A small network was shown many inputs. Here are its activations along a few directions, one row for each input.
Each table varies a few parts of the input and shows all the possible inputs, shuffled.
Descriptions start from the smaller parts, as in this example, which fits no table here: line(4) and (point or ring(11) or (values(3) and ring(5))).
Shared parts are said once, and a part with two or three values counts as separate values.
(in the rows, 128 means zero)

Other details of the inputs vary at random and push rows far along three fixed directions, the same in every table; ignore that.
To show where, the next rows are all for the same input, with only those details redrawn:
[ 43 123 110 101 132 111 134 111 105 199 187 130]
[162 133 120 113 137 133 124 133 154  97 179 121]
[159 180 142  65 135 103 102 115 155 112 206 122]
[ 40 118 117 100 134 106 138 111 102 203 184 127]
[151 113 213 100 140 124 153 165  97 120  53  95]
[ 73  95 108 130 136 133 143 129 115 174 163 118]
[150 157 127  85 136 118 121 122 150 114 192 122]
[128 129 188  86 136 116 143 141 107 137 101 105]

A family of inputs:
row 1: [ 57 152 164  60 122 106 122 106  80 196 130 125]
row 2: [158  87 145 179 106 108 162 156 132 123  73 144]
row 3: [161  95 149 136 135 153 144 143 107 108  81  98]
row 4: [133 112 113 161 133 147 135 143 133  89 102 122]
row 5: [ 50 116  87 151 125 139 133 105 128 186 151 135]
row 6: [ 91  81  61 174 140 156 145 134 140 122 175 133]
row 7: [152 183 175  68  97  58 102  94 155 134 152 171]
row 8: [101 136 133 102 122 118 109 117  99 164 131 117]
row 9: [127 112 177 113 132 134 149 141  85 115  65 113]
row 10: [134  97 179 134 141 131 157 169 113 114  71  95]
row 11: [135 162 187 116 136 126 127 134 115 143  70 107]
row 12: [180 157  92 138 132 149 106 122 175  63 143 133]
row 13: [133 111 174 133 129 140 150 166 124  99  51 112]
row 14: [138 222 201  57 121 109  93 107 119 138 107 131]
row 15: [154 116  98 164 110 113 129 119 152 111 143 175]
row 16: [ 95  98  71 187 139 163 139 121 121 138 113 133]
row 17: [160 133  92 158 138 145 116 132 136 122 151 119]
row 18: [105 147 139  98 121 115 110 114  82 153 105 125]
row 19: [156 147 159 102 132 124 119 133 130  80 115 118]
row 20: [191 162  95 143 140 149 111 125 188  87 164 122]
row 21: [ 57  78 139 121 126 133 154 127  90 180 122 118]
row 22: [121  78  87 173 139 163 140 130  97 118 108 117]
row 23: [178 157 124 119 117  80 112 108 172 116 177 165]
row 24: [146  96 164 151 139 137 151 174 129 104  62  99]
row 25: [116 102  51 190 138 167 115 121 126 137 163 138]
row 26: [144  86 115 181 134 164 137 147 105 123  78 112]
row 27: [ 98 113 129 152  93  88 148 118 103 162  92 172]
row 28: [154 161  97 155 136 151 109 113 136  96 132 132]
row 29: [124  81  66 169 138 169 138 129 140 109 171 132]
row 30: [180 146 101 135 129 149 105 124 190  71 157 128]
row 31: [140 178 206  66  81  57 120 111 134 144 106 169]
row 32: [163  99 149 146 131 152 138 158  91 107  52 111]
row 33: [180 155 121 141 135 153 109 118 153  88 130 120]
row 34: [172 110 123 169 118 109 143 131 128  94  87 162]
row 35: [160 142 140  97 138 126 124 132 148 104 164 116]
row 36: [127 153  85 145 131 151 114 111 158 121 154 142]
row 37: [ 75 113  93 161 129 136 126 115  81 171 116 132]
row 38: [ 50 122 108 102 135 110 130 108  97 206 179 122]
row 39: [110 196 194  53 115  98 102 119 141 146 104 134]
row 40: [154 137  89 153  89 106 127 114 164 112 166 185]
row 41: [162 111  80 156 138 145 119 135 141 115 164 115]
row 42: [181 179 126  99 133 123  97 129 194  84 169 129]
row 43: [104  71 156 158 133 147 163 169 111 128  48 106]
row 44: [ 45 116  99 114 125 115 124 106 130 178 197 133]
- What do these inputs look like to the network? => line(4) and (values(2) or ring(9))
- The inputs of row 9 and row 35 match in every part but the line(4) part. If row 19 is changed in the same way as row 9 into row 35, which row does it become? => row 10
- Change only the values(2) part in row 40. List by row number the other rows that result. => row 15
- Start at row 34 and move only the line(4) part, one step at a time. The first step leads to row 15. Which rows follow, in order? => row 7, row 23
- Change only the values(2) part in row 31. List by row number the other rows that result. => row 7

A family of inputs:
row 45: [158 125 135 143 126 130 138 130 140 107 113 135]
row 46: [146 126 131 139 127 145 123 128 129 104 109 127]
row 47: [115  92  32 180 133 158 129 110 145 142 209 138]
row 48: [122 152 134 119 125 108 118 124 131 147 136 136]
row 49: [144 128 133 134 144 155 133 138 140 104 122 110]
row 50: [122 136 136 106 129 110 119 125 127 139 146 121]
row 51: [ 70  69 137 177 129 139 167 149  87 187  56 125]
row 52: [106 145 135 109 141 129 126 129 124 135 140 112]
row 53: [127 140 134 109 127 117 125 123 113 145 143 123]
row 54: [154 116 136 132 126 141 133 143 144 100 120 125]
row 55: [108 133 131 111 120 107 130 122 128 137 142 139]
row 56: [152 115 133 135 126 133 140 135 140 100 115 133]
row 57: [108 145 132 115 123 120 114 116 115 135 130 131]
row 58: [164 117 136 130 134 136 127 136 143 104 121 116]
row 59: [148 131 124 140 126 141 127 132 140 111 104 126]
row 60: [156 122 129 132 132 142 126 129 123 108 113 128]
row 61: [113 150 126 115 121 115 116 122 128 140 127 130]
row 62: [113 136 135 105 121 114 122 131 130 134 146 130]
row 63: [116 142 137 120 122 104 129 119 126 143 137 141]
row 64: [119 141 132 107 128 118 119 120 108 138 132 133]
- The inputs of row 46 and row 57 match in every part but one. If row 58 is changed in the same way as row 46 into row 57, which row does it become? => row 50
- What do these inputs look like to the network? => values(2) and (point or ring(9))
